A small network was trained on made-up records. Each row is its average activation on records with the value named, seen along a few directions.
Related values have similar rows: they may be neighbours, one step apart, or belong to one group.
Strong random noise was added to every row along 8 fixed directions; ignore it. To show where, here is one row again and again, with new noise each time:
[-187    3 -335  293   40  345 -340   -5   61 -149  304  333 -281  223
  -37 -245   52  109]
[ 153 -148   75    2  -57   55 -179  266  156  -36 -256 -134 -122   79
  -14 -179  221  130]
[ -38  113  125  -97  139  121   82  246   37  189 -140 -164  -10   44
 -291 -275  293 -300]
[ 295   42 -568  -45 -135  127 -109   25  -78 -170 -174  231   93  161
  208   59  -87  212]
[ 202   82 -265  -67  293   46   98 -176   37  221  -55 -283  -32  367
 -157  -63  277 -399]
[ -27 -151    6  -82  256  -21  273  177    4   11 -180 -238   -4   -3
  -43  151 -153   15]
[ 279  216 -281 -309  139  311  -74  -19  -97  -71  -40   70  157  131
 -132 -133  -99 -188]
[  70  201 -335  183 -419  179 -303 -134 -185  -18  129  587  136   -4
  145 -157  180  116]
[  69 -259 -295  106  496  175 -176 -115  244 -137  153 -268 -424  445
  -54   19 -120   58]
[-198 -131   24  168  101 -106  266  133   -4  158 -101 -130  -55   -1
  -23   85  120  -25]


Values of N:
n15: [  62   28  422  -36 -187 -214 -135 -152   18   54  204  -21   83 -205
   21   12  121  -63]
n10: [  -9  121  -40   76   30  -64 -372  -84  259   99  187   14 -207  287
   31 -279  211  -51]
n12: [  65 -104  -91  116 -202 -257  -94 -334  106   61   20  -55   14  116
  330  139   72   51]
n8: [  88  248  -31  -85 -249  -73   49  219 -197  -60 -164  195  195 -323
    9   73 -137  208]
n1: [-221 -490 -166  237   54   78  435   -3 -107 -224 -167 -243 -106   74
  247  336 -123  117]
n7: [-325 -257  418   25  476  -18  152   30  285  136  267 -422 -258  212
 -192 -223  182 -248]
n6: [ -84 -195  676  169    7 -421 -160 -398   67   61  462  -71  -39 -188
  140  199  -58  144]
n13: [ 104   74  411 -280  317   55 -208 -115  131  145  274 -134 -178  -59
 -301 -156    9 -182]
n3: [ -10  149   42  142 -218  -81  -16 -220  -87  171  -45  104   14  -67
  -77   99  -15  -43]
n11: [ 416   18 -380 -364  232 -224  -11 -119   29   12   10   -8  -76  105
  140  330 -455  237]
n2: [-250  -11  741   -8  -91   71  -75  220  159  -77   -3 -260   -6 -155
 -288 -390  425 -304]
n14: [ 125 -207  318  -90   54 -171   24   -2  -28   40 -126 -139   27 -170
   12  215 -134  147]
n9: [-432   30  283  173  -34   96  261   18  -53   87    0  -54  145 -156
 -148  -97   48 -323]
n5: [ 162   87 -224  -81    0  117    1  307   60 -209 -263 -187 -144   33
 -149  -60  -43   87]
n4: [  -2  255  -62   64  -52   87 -400 -655  -28  -17  546  361  -17   34
   10  -29 -166 -119]
A value of N combines one of 5 hidden first parts with one of 3 second parts; all combinations occur once.
Changing only the second part turns n3 into n5. n4 has the same second part as n3; what does that change turn n4 into?
> n2
Changing only the second part turns n12 into n11. n9 has the same second part as n12; what does that change turn n9 into?
> n14

Values of T:
t4: [-358  159 -209   97  -64 -108  420  379 -153    0   41  260  235 -121
   34   16   67  -84]
t11: [-157 -407 -392  200 -430  106  251  294  165 -515 -389 -125  -15  249
  511   -8  333  126]
t3: [-356 -211   85  329 -230   51 -119  330  200  199  -73  154 -270  159
   46 -376  527   22]
t14: [-152  148  204   82 -134 -665  559  446   -9  376 -332 -283  142 -291
   10  252  353   49]
t12: [-305 -156   12  608 -200   27 -358  430  135  -96  -16  171 -481  -57
 -101 -264  391  421]
t15: [ 358  -77  416 -415 -336  254   -3 -248 -280 -173 -184  -45  404 -271
   -1   81 -144 -129]
t10: [-288 -225 -177  706 -385 -261  286  -21  -78   80 -279  -54 -112   79
  265  316  302  165]
t13: [ 405  396 -509  -73 -199  301 -441 -223  -10  -66 -140  324   30  257
  -30 -331   74 -104]
t9: [-688 -228 -413  608 -168  -18  335  165 -150   26  187  570 -273 -177
  236  279  -55  415]
t2: [-154   27 -490  264 -395   16  333 -268 -281   32 -184  293  537  188
  461  149  102  -95]
t7: [ 448  231 -627  244 -263  -59 -457 -316  -74  228   97  341  -82  375
  -13 -234  691  -31]
t8: [  17 -234   74  169  114 -105 -247  192  145  -42   93   96 -153   -6
   71  -20 -132  460]
t5: [ 253  -42  111 -424  -91  -84  110  241   62  -44 -329 -167  125  -73
  135  -50   56  -24]
t6: [-505  -77  -98  134   38  -30  320  198   49 -284  -45 -170   12   23
   75  138 -192  -82]
t1: [ 224  361  277 -267  -74 -217 -271   -5  103  295  -11   39   91 -236
  -76 -147  -43    2]
A value of T combines one of 5 hidden first parts with one of 3 second parts; all combinations occur once.
Changing only the second part turns t10 into t15. t2 has the same second part as t10; what does that change turn t2 into?
> t3
Changing only the second part turns t9 into t7. t11 has the same second part as t9; what does that change turn t11 into?
> t14
